Each row has a name. After each piece below comes the name of the row it's from, unless a question asks for something else. Each question is about the rows just above it. Places in a row count from 1.

Columns, left to right: G V Z S P J W
0.790  -0.012  -0.546  1.958  -1.858  3.333  -0.012 -> sife
2.772  1.484  -1.365  3.576  -3.188  8.147  -5.108 -> mipa
-3.726  2.655  3.376  3.656  -5.028  -2.344  -1.111 -> gupat
3.928  1.364  3.399  0.024  4.511  2.607  2.100 -> vig
3.928  1.364  3.399  0.024  4.511  2.607  -3.208 -> sezez
5.378  -2.169  0.836  -4.675  -5.282  3.013  6.323 -> zona
1.957  -0.888  2.519  -0.834  5.394  2.098  0.908 -> rufur
At which places does zona hold 6.323? => 7
Places of 1.958 in row sife: => 4

Columns, left to right: X E L F
-3.571  -3.030  2.166  8.231 : leb
-3.985  0.942  1.276  -1.445 : duzu
1.178  0.183  2.165  2.331 : Lamis
Which row holds this, read backwards? 8.231  2.166 => leb
The entry that follows 2.165: => 2.331

Columns, left to right: T Q R D K
-1.703  -1.538  -1.703  -1.703  -1.703 -> Goz
-1.704  4.252  0.959  2.552  3.237 -> Lukaz
-3.011  5.048  0.985  0.460  7.476 -> gomeg
-3.772  -1.500  -1.710  0.378  2.374 -> kevug
1.823  -0.087  0.994  -0.720  -1.601 -> zugol
1.917  -0.169  1.126  -0.924  -1.449 -> gagul
1.301  -0.275  0.813  -0.349  -1.074 -> Duta
Which column holds this, read top down? 1.823  1.917  1.301 => T
Places of -1.703 in row Goz: => 1 3 4 5
Which row holds -0.924  1.126  -0.169  1.917 read backwards? => gagul

Columns, left to right: Y N A B
-0.512  6.013  2.879  2.879 = labi
1.648  6.014  -2.316  6.014 = fodir
-2.317  6.014  -0.511  6.014 = tum
What comes right after -0.511 in the named rows? => 6.014
find: 1.648  6.014  -2.316  6.014 => fodir
2.879  2.879  6.013 is which row, read backwards? => labi
Right after 6.013 comes => 2.879
What comes right after -2.316 in the named rows? => 6.014
Places of -0.512 in row labi: => 1

Columns, left to right: kuzul Neza Sesa remez moz
-1.606  4.701  -3.237  3.267  -3.336  nozez
2.253  -4.695  -1.259  -0.746  -4.428  tak
2.253  -4.695  -1.259  -0.746  -3.700  lupob
2.253  -4.695  -1.744  1.882  3.694  Vamem
1.103  -2.622  -3.349  -2.543  -2.611  bar
4.539  -3.236  -5.673  0.237  -4.305  Pige
3.267  -1.833  4.701  -1.606  6.920  bilem
-0.746  -0.746  1.882  -2.543  0.237  -1.606 is in which column, read top down? => remez
Which column holds 4.701  -4.695  -4.695  -4.695  -2.622  -3.236 top down? => Neza
Which column holds -1.259  -1.259  -1.744 top down? => Sesa
-2.543  0.237  -1.606 is in which column, read top down? => remez
Which row holds 3.267  -3.237  4.701  -1.606 read backwards? => nozez
The entry that follows -3.236: => -5.673

Columns, left to right: Sop zabug fafu Gel tuga regem kavir zof
3.718  -1.701  -5.981  1.820  -1.554  -3.966  7.901  -1.927 -> vod
3.718  -1.701  -5.981  1.820  -1.554  -3.966  7.901  -2.988 -> Zarap
-4.915  1.582  0.809  2.098  2.152  2.768  1.151  0.784 -> maso
6.073  1.774  0.602  -2.883  -0.572  -2.691  1.480  3.025 -> rer
-7.382  -1.321  5.703  -0.284  -1.305  2.777  -6.038  -3.499 -> dosum
Which row holds 3.718  -1.701  -5.981  1.820  -1.554  -3.966  7.901  -2.988? => Zarap
Which column holds -5.981  0.809  0.602 top down? => fafu

Columns, left to right: U H M C
-1.760  2.145  2.960  1.634  tavi
3.423  -6.402  0.181  1.324  razig
-1.760  2.145  6.735  1.634  Goton
Which column holds this, read top down? -1.760  3.423 => U
2.960  2.145  -1.760 is which row, read backwards? => tavi
2.960  0.181 is in which column, read top down? => M

Columns, left to right: mikop nisek fem bivo rugiz pefo Beli nilud Lobur
2.884  1.548  0.351  3.482  -2.468  4.324  -2.320  1.758  8.138 : los
-1.310  -1.310  -1.310  0.795  1.242  -1.310  1.858  -1.310  1.858 : Gose
1.266  -0.765  4.881  3.908  2.796  -2.001  -4.289  -2.780  2.842 : zafeb
1.109  -1.202  4.120  4.559  4.009  -0.149  -0.421  -3.511  3.240 : rir
-0.664  -1.428  -1.852  -3.694  4.176  -6.212  2.851  -2.921  -6.953 : von
1.221  1.365  -1.860  -1.309  1.163  0.068  -0.897  2.433  1.177 : zud
Places of -1.310 in row Gose: => 1 2 3 6 8
-6.212  4.176  -3.694  -1.852  -1.428 is which row, read backwards? => von
The entry that follows -1.309: => 1.163
Which column holds this, read top down? 1.109  -0.664 => mikop
Which row holds this, read backwards? 0.068  1.163  -1.309  -1.860  1.365  1.221 => zud
Which column holds -2.921  2.433 top down? => nilud
Which row holds 1.858  -1.310  1.242  0.795 read backwards? => Gose

